These are the activations of a small neural network, seen along a few directions. Each row is one input.
In each table, some parts of the input vary, and every possible input appears once, in random order.
A made-up example of a description, with smaller parts first: one of 4 places along a line, together with either a single point or one of 9 places along a line or (one of 3 separate values, together with one of 5 places around a ring).
Shared parts are said once, and a part with two or three values counts as separate values.

Other details of the inputs shift rows strongly along two fixed directions, in all tables alike. That doesn't count.
These rows show it; all are for the same input, with only those details redrawn:
[-30  22  -1  26  17  -6 -21  -1  -2 -26 -13]
[-30  22   0  26  17  -7 -21  -1  -3 -26 -12]
[-30  22   0  27  17  -7 -22  -1  -3 -28 -12]
[ 27  -9  38  25 -20 -55   1  46 -75 -24  18]
[ -2  -5 -39 -12  17   5  15 -21  15  35   8]
[ -2  -5 -39 -12  17   4  15 -21  14  35   8]
[ -1  -5 -38 -11  16   4  14 -20  13  34   9]
[ 55 -35   2 -11 -21 -46  35  27 -60  33  39]

Rows:
row 1: [-37   1   1  18  -9  12 -33  27  17 -29 -21]
row 2: [ 29  -2  64  -1 -26 -27  -4  35 -61 -25  18]
row 3: [-16  19  17  14  17  -5 -20  -9   9 -35 -21]
row 4: [-22   6  26  10  -9   7 -41  18  27 -23 -22]
row 5: [ -6  -7 -35 -30   6  31  19 -18   7  25  15]
row 6: [  9  -1 -14 -34   7   8   5 -31  23  29   2]
row 7: [-15  27  20  30  22  -1 -14  -4  15 -26  -4]
row 8: [-25  21  24   7   7   9 -15  -4   5 -42 -15]
row 9: [  8   2 -29  -6  20  10  26 -18  26  33  15]
row 10: [-28  19  -3  18  14  -4 -25  -2  -6 -34 -18]
row 11: [-19   2  25  35 -27  30 -24   8  19 -28 -29]
row 12: [ 11  -5 -18 -15  18   3  18 -26  27  30   5]
row 13: [ -1  -4 -24 -29   8  30  26 -17  14  18   9]
row 14: [ 10 -16  -7  -6 -29  39  -4 -15  35  37  -9]
row 15: [  3 -29 -17 -23  -7  19   8   1  47  28  -3]
row 16: [ 68 -21  27 -11 -18 -39  27  18 -40  42  44]
row 17: [-28  27   2  34  18  -2 -19   3  -2 -26  -1]
row 18: [  7  -3 -29 -13  18   4  22 -21  22  30   3]
row 19: [-26  22  12   8   6  10 -11   2   0 -43 -16]
row 20: [ 57 -29  25 -37 -29 -26  29  14 -44  31  35]
row 21: [-20  19  18   8  11  -1 -18  -8   7 -40 -19]
row 22: [ 49 -36   1 -30 -31 -25  38  27 -61  25  38]
row 23: [ 13   2 -12 -19  15   2   5 -29  26  38   6]
row 24: [ 28 -23  51  36 -63 -14  -1  57 -52 -28  -7]
row 25: [ -2 -23 -32   0 -31  42   6  -4  24  33  -7]
row 26: [ 14  -1 -14 -27  13   4   3 -31  24  32   0]
row 27: [-30  19  -3  11   8   0 -22  -1  -7 -37 -17]
row 28: [ -1 -26 -29 -22  -8  21  12   6  42  29  -5]
row 29: [-23  21   6  10  10  -1 -14  -3   1 -40 -21]
row 30: [-30  22   1  27  17  -7 -22   0  -3 -28 -12]
row 31: [  7  -6 -33 -22  16   7  20 -23  20  24  -2]
row 32: [ 27  -9  57   2 -24 -26   9  38 -60 -32  17]
Question: The inputs of row 1 and row 15 match in every part but one. If row 17 is changed in the same way as row 1 into row 15, which row does it become?
Answer: row 7
Question: What is each input in this table made of?
Answer: one of 4 places along a line, together with either one of 2 separate values or one of 6 places along a line
Question: List by row number the other rows that have the place on the line of 4 in common with row 24.
Answer: row 9, row 13, row 18, row 19, row 28, row 29, row 31
Question: Change only the choice among 2 separate values in row 11. List by row number the other rows that result.
Answer: row 15

Rows:
row 33: [-61  22 -38  18  21  45 -28 -22  66 -12 -36]
row 34: [-16  -2 -35 -32   9  34  10 -27  27  16  -4]
row 35: [ 47 -35  21 -29 -35  -2  18  10  -8  34  17]
row 36: [-55  32  -9  14  19  56 -39 -38  81 -12 -42]
row 37: [ 45 -25 -13 -20  -4 -27  37   3 -32  40  35]
row 38: [ 50 -19   2 -27  -1 -31  37  -1 -29  36  33]
row 39: [-25  25  55  45 -15 -21 -34  44 -55 -82 -18]
row 40: [-65  42 -36  20  51  26 -33 -41  55 -18 -31]
row 41: [-13  37  63  55   8 -45 -37  34 -51 -74  -9]
row 42: [ 50 -27  -2 -42  -9 -22  40   1 -34  31  33]
row 43: [ -1  -6  19  23 -21  -5  -7  31 -22 -24  -4]
row 44: [ -3  -9 -25  -2   0  23  -4 -18  53  38  -9]
row 45: [  0  -8 -23  -7   0  32   1 -24  52  38  -6]
row 46: [ 36 -36 -25 -15 -19 -22  35  17 -32  39  29]
row 47: [ -7   7 -34 -24  25  17  16 -36  27  26   5]
row 48: [-12 -11 -27 -30  -2  41   8 -20  39  18  -8]
row 49: [ 52 -20   8 -40  -3 -28  36   0 -29  34  35]
row 50: [-22  16  65  48 -26 -16 -37  50 -43 -81 -24]
row 51: [  3  13  22  25  13 -41 -11  15 -27 -19   5]
row 52: [ -5   2  11  21 -10 -12  -7  23 -36 -27  -1]
Question: The inputs of row 51 and row 33 match in every part but one. If row 49 is changed in the same way as row 51 into row 33, which row does it become?
Answer: row 48
Question: What is each input in this table made of?
Answer: one of 4 places along a line, together with one of 5 places along a line
Question: Change only the place on the line of 5 in row 50. List by row number the other rows that result.
Answer: row 36, row 38, row 39, row 47

Rows:
row 53: [ -7  26  15 -11  18  19  -2 -34  10 -11  -1]
row 54: [-17   0 -14  18  -6  21  -9  -1  24   4  -9]
row 55: [ 42 -40  -4 -27 -32  -8  30  24 -39  35  28]
row 56: [  0  26  16   1  19  12  -6 -33  19   3   1]
row 57: [  2 -25 -78 -66   8  52  32 -56  66  81   6]
row 58: [-18  17 -15  -1  24   2  -3 -13   2 -15  -3]
row 59: [ 39 -42  -6 -18 -37  -5  36  26 -34  32  27]
row 60: [  1  -3  36   3 -17 -10 -14  19 -19 -33 -12]
row 61: [ -3  -2  11   1   1   9 -13  -2  34   0  -9]
row 62: [ 42 -34 -15  -7 -13 -32  38  15 -38  45  33]
row 63: [ -7   2   4   2   0   9 -16 -10  28   0 -17]
row 64: [ 49 -24   1 -16  -4 -39  30  13 -33  37  30]
row 65: [ -1  -2  22  26 -17  -9 -20  27 -22 -17  -4]
row 66: [-24  17 -17   7  21   3  -4 -10  -2 -20  -5]
row 67: [ -3  12  26   2   3 -26  -9  18 -26 -34   0]
row 68: [-10   4  -5  20 -11  26  -7   0  26   0 -15]
row 69: [ -1  13  22   6   8 -25  -7  16 -32 -34   1]
row 70: [-14  -2   8 -13   2  18  -8  -4  30 -11 -12]
row 71: [-17  12 -19  17  23  -2  -5 -13  10   0  -4]
row 72: [ -2  -1  27  20 -27   7  -5  30 -22 -32 -11]
row 73: [-13  17  -4   1  19  -7 -10 -10  21   0  -6]
row 74: [-12   8   8  19  -2 -19  -3  20 -38 -32   3]
row 75: [-11   5  -7   4  -3  12 -18  -9  23   4 -14]
row 76: [-14  16 -13  13  25  -6  -7 -13  11  -3  -4]
Question: The inputs of row 64 and row 69 match in every part but one. If row 73 is changed in the same way as row 64 into row 69, which row does it become?
Answer: row 67
Question: What is each input in this table made of?
Answer: one of 2 separate values, together with either a single point or one of 5 places along a line or one of 6 places along a line
Question: Change only the choice among 2 separate values in row 71. List by row number the other rows that result.
Answer: row 66
Question: Change only the choice among 2 separate values in row 68. List by row number the other rows that result.
Answer: row 72
Question: Change only the place on the line of 6 in row 65. List by row number the other rows that result.
Answer: row 54, row 61, row 63, row 68, row 75
